A small network was shown many inputs. Here are its activations along a few directions, one row for each input.
Each table varies a few parts of the input and shows all the possible inputs, shuffled.
A made-up example of a description, with smaller parts first: one of 5 places around a ring, together with either a single point or one of 9 places around a ring or (one of 3 separate values, together with one of 6 places along a line).
Shared parts are said once, and a part with two or three values counts as separate values.
In the rows, 128 means zero.

Other details of the inputs shift rows strongly along two fixed directions, in all tables alike. That doesn't count.

A family of inputs:
r1: [134 151 184 109 138  85 132 138 102 130 123 142 147]
r2: [134 144 149 125 141 102 119 142 107 114 114 108 135]
r3: [ 88 115 129 112 100 162  78 141 130 151 142 124 131]
r4: [134 139 154 100 137 125 128 140 116 127 112 157 138]
r5: [128 163 163  97 146 100 139 136 105 112 125 115 136]
r6: [124 145 152 117 144  99 118 133 103 116 139 133 138]
r7: [ 88 134  99 126 118 177  83 150 129 132 158 128 136]
r8: [155  90 133 129 116  85 220  66 117  83 108 142 109]
r9: [131 160 139 111 138 129 139 145 114 102 132 124 142]
r10: [172 163 157 115 166  99 139 139 184 150 103 130 139]
r11: [165  78 125 149 120  73 216  79 112  94 100 137 116]
r12: [136  39  56 165  86 167 151  84 132 134 140 153  86]
r13: [150 141 168 109 141 123 122 134 106 130 126 156 142]
r14: [ 99 132 105 136 117 170  80 157 117 139 168 129 140]
r15: [138  75  31 174 117 155 163  87 207 126 157 119  94]
r16: [127 135 174 125 145 100 124 134 109 137 116 134 139]
r17: [100 129 108 147 125 172  81 159 124 140 158 123 132]
r18: [155 140 156 125 131 127 125 139 112 134 103 133 138]
r19: [145 149 152 119 134 129 133 137 120 132  94 137 137]
r20: [111 136 106 148 110 175  80 159 125 134 145 104 136]
r21: [126  56  52 145  75 176 162  78 137 126 130 146  88]
r22: [ 88 144 107 135 111 163  81 135 129 152 136  99 117]
r23: [131 155 164 121 159  84 128 145  99 124 123 126 131]
r24: [140  94 109 132 140  72 209  72 111  72 116 154 109]
r25: [145 153 131 121 162  88 130 137 181 138 125 103 135]
r26: [127 145 170 121 134 118 132 128 122 130 107 118 134]
r27: [116 131 112 129 112 147  83 140 205 176 138  99 125]
r28: [ 97 148 100 143 119 182  92 149 129 148 144 110 136]
Description of these inputs: one of 4 places along a line, together with either a single point or one of 6 places around a ring.
Question: The inputs of r24 and r4 match in every part but the place on the line of 4. If r25 is changed in the same way as r24 into r4, which row does it become?
Answer: r10
Question: Which other rows agree with r15 in the place on the line of 4? List them by row number.
Answer: r7, r9, r14, r17, r20, r28
Question: Which other rows agree with r16 in the place on the line of 4? List them by row number.
Answer: r1, r3, r8, r11, r26, r27

A family of inputs:
r29: [154 218 210  77 171 118 129 186 111 120  96 131 177]
r30: [122 124 127 122 113 140 150 116  98  92 117 119 116]
r31: [130  70  70 181 109 165 138 102 141 145 127 142  90]
r32: [ 72 146 128 147 116 171  39 173 116 181 140  96 125]
r33: [ 94  56  86 127  93 147 135  77 144 125 147 125 104]
r34: [153 106 123 151 135 128 137 127 126 124 106 132 122]
r35: [105  72  48 159 104 153 113  98 111 100 168 122  98]
r36: [112 198 217  70 174  62 112 168 115 140 104 123 165]
r37: [102  84  53 166 112 144 127  94 110 109 169 135  90]
r38: [167 133 134 138 157  87 201 110 119  81 137 179 145]
r39: [156 192 225 103 177 100 120 192 114 137  98 129 182]
r40: [143 106 151 108 152  58 178  84 113  89  97 136 113]
r41: [139  94 141 107 123 128 134 113 140 123 114 153 113]
r42: [139 137 102 135 128 157 145 123 127 126 109 145 105]
r43: [129 117 122 140 110 111 127 101 114 146 124 121 104]
r44: [142 127  98 138 144 125 145 131 128 113 149 155 132]
r45: [133 123 111 124 155  96 140 110 209 127 132  96 112]
r46: [167 119 153 153 147  91 208 109 128 106 103 164 143]
r47: [151  97 139 147 124 139 143 131 120 121 113 140 122]
r48: [186 124 143 128 138  74 200  97 132 123 100 152 129]
r49: [106 162 111 112 111 208  45 178 134 160 125 109 133]
r50: [137 141 116 131 119 156 166 119 136 117 119 152 136]
r51: [ 99  84  50 159 108 142 137  99 119 109 175 130 109]
r52: [ 67 171 110 114 105 189  60 173 122 162 143  94 140]
r53: [167 107 166 124 122  69 187  89  94  96 106 131 120]
r54: [ 94  98  66 152  82 173 159  86 128 113 145 127 114]
r55: [128 191 228 103 171  83 119 184  92 127 108 106 180]
r56: [149 229 196  85 175 108 130 189 114 130  91 134 172]
r57: [131 109 121 112 134 118 143 112 154 140 117 153 120]
r58: [150 203 213 110 182  90 122 194 116 147  94 132 176]
r59: [121 102 120 153 125 120 127 120 107 119 118 107 118]
r60: [130 119 124 132 110 102 146 105 120 141 127 118 126]
r61: [157 132 108 144 138  96 146 109 196 140 135  84 118]
r62: [170 129 119 143 166  88 177 112 111  89 127 172 113]
r63: [156 116 120 140 115 129 130 111 135 157 116 143 106]
r64: [167 110 126 129 116 122 133 112 132 139 109 133 118]
r65: [117 139 136 111  92 190  44 167 149 193 145 112 147]
r66: [108 152 134 122  87 188  49 163 155 201 148 127 152]
r67: [108 201 228  73 166  70 115 161 117 136 111 135 174]
r68: [114 112 108 132 129 126 134 122 106  96 165 127 135]
r69: [165 103 141 126 104 130 139 115 127 135 116 141 120]
r70: [ 68 144 125 140 111 171  51 178 124 180 147  92 145]
r71: [144 141  88 148 165 102 141 130 183  99 163  98 122]
r72: [132  72  59 151 109 172 138 106 139 110 171 149 115]
r73: [111 115 133 156 120 119 155 115 117 123 130 128 139]
r74: [124 111 122 132 127 117 133 123  92  85 154 134 122]
r75: [164 114 159 122 129  67 194  86 107 102 113 127 133]
r76: [ 84 140 120 108 116 188  22 162 159 198 138 131 114]
r77: [170 105 148 108 157  75 180  93 134 100  88 158 115]
r78: [127 120 134 135 100 110 150  99 122 138 134 129 136]
r79: [119 129 119 121 119 139 159 114 109  98 125 114 132]
r80: [144 126 108 165 156 103 153 128 190 126 130  82 123]
r81: [161 207 196  92 191  88  98 194  97 111 118 143 167]
r82: [103 108 123 121 129 109 123  98 127 134 123 133  98]
r83: [ 61 121 141  95  93 180  23 161 131 170 150 104 125]
r84: [112 139 104 137 123 137 141 112 106 114 118 121 104]
r85: [151 110 120 132 133 135 136 133 112  97 146 157 124]
r86: [109  54  90 170  87 156 135  99 112 116 138 114 101]
r87: [ 63 159 116 128 109 177  46 173 119 152 188 120 156]
r88: [ 79 163 113 112 106 190  43 170 113 149 133  86 131]
r89: [126 111 133 115 124 126 149 107 158 137 123 164 130]
r90: [143 153  94 139 151 123 162 124 189 107 126  85 118]
r91: [119  64  71 153  75 148 118  80 126 139 139 106  93]
r92: [104 154 125 109  99 218  49 181 128 157 133 116 134]
r93: [164 104 157 102 152  82 194  94 142 102 102 162 129]
Question: What is each input in this table made of?
Answer: one of 5 separate values, together with either a single point or (one of 2 separate values, together with one of 6 places around a ring)
Question: The inputs of r60 and r51 match in every part but the choice among 5 separate values. If r65 is changed in the same way as r60 into r51, which row does it become?
Answer: r72
Question: The inputs of r87 and r73 match in every part but the choice among 5 separate values. If r44 is changed in the same way as r87 into r73, which row does it become?
Answer: r58
Question: Which other rows does r56 become when the choice among 2 separate values takes its other values? List them by row number.
Answer: r52
Question: Which other rows does r46 become when the choice among 5 separate values takes its other values? List them by row number.
Answer: r38, r50, r66, r89
